Here are a small network's activations along a few directions, averaged over the inputs that share one value of a field.
Values that are neighbours, or in one group, have similar rows; names and order tell nothing.
In the rows, zero is written as 500.
Random noise pushes rows far along 3 fixed directions. That doesn't count. These rows show it; they differ only by the noise:
[448 373 411 482 645 556 545 343 603 565 744 647 483 372 548 536 684 488]
[461 564 449 508 573 476 572 379 555 473 674 601 561 515 541 572 661 449]
[483 595 467 522 555 460 569 382 541 438 621 595 591 528 529 582 611 431]
[546 640 492 516 523 434 553 431 517 435 456 573 621 538 470 565 453 423]
[520 655 406 332 539 440 552 650 549 794 399 515 443 580 364 408 449 589]


Field Mun:
t11: [595 231 416 365 480 603 380 679 581 637 476 444 411 410 535 313 432 502]
t1: [600 459 478 500 568 481 516 486 523 536 314 578 500 429 371 496 186 477]
t5: [610 326 508 650 422 525 373 509 495 642 402 502 360 361 520 499 432 506]
t4: [399 490 632 596 473 489 519 413 398 310 687 511 671 595 553 511 599 473]
t3: [400 665 521 374 525 451 562 634 395 520 489 394 519 618 433 525 503 509]
t13: [757 387 521 593 394 458 470 495 468 533  83 464 482 254 389 574  20 482]
t8: [379 439 546 570 419 571 466 448 472 263 665 433 553 524 543 505 601 535]
t10: [541 258 451 509 489 730 355 649 569 656 184 505 308 267 381 277 303 654]
t2: [370 732 447 559 354 381 576 691 544 614 591 307 376 857 582 451 963 575]
t6: [523 218 614 434 506 653 433 473 493 471 461 468 533 305 476 404 389 595]
t7: [449 592 564 407 631 445 426 639 412 587 444 409 448 593 418 344 451 524]
t9: [547 631 440 397 479 433 527 579 467 609 348 502 381 518 460 548 441 569]
t12: [539 326 532 415 550 573 460 382 509 518 523 566 465 361 598 572 313 461]
Mun is arranged as a ring.
Going along Mun from t8 by way of its neighbour t6, in what order are t5, t3, t2, t7 met?
Answer: t7, t3, t5, t2
Which values are neighbours of t9? Give them in the order they are listed.
Answer: t1, t13

Field Rek:
j4: [500 448 459 702 431 564 583 498 647 517 477 508 427 432 535 464 748 557]
j8: [535 562 267 415 523 483 525 614 647 844 466 543 248 468 393 474 397 646]
j5: [257 749 574 376 383 471 464 704 319 499 612 346 486 832 532 372 749 651]
j6: [466 633 470 462 573 473 641 421 543 629 729 576 454 527 533 692 734 465]
j7: [481 367 382 482 478 590 373 697 568 668 471 390 233 523 533 333 769 580]
j3: [509 765 509 238 554 345 546 708 366 771 393 368 521 740 355 477 202 511]
j1: [464 523 570 478 469 578 323 745 401 601 303 399 382 471 429 207 568 643]
j9: [559 228 503 257 648 550 457 587 554 770 327 522 491 347 294 270 213 630]
j2: [673 839 463 698 269 346 587 449 556 202 390 485 593 599 589 698 477 343]
j10: [244 764 528 205 375 459 595 739 376 624 786 404 515 872 633 410 793 595]
j11: [482 734 488 493 549 273 653 405 474 529 570 478 660 781 384 656 390 465]
Rek is arranged as a ring.
Going along Rek from j10 by way of its neighbour j5, in what order are j4, j7, j3, j9 met?
Answer: j7, j4, j3, j9
Which values are neighbours of j8? Give them in the order they are listed.
Answer: j6, j2
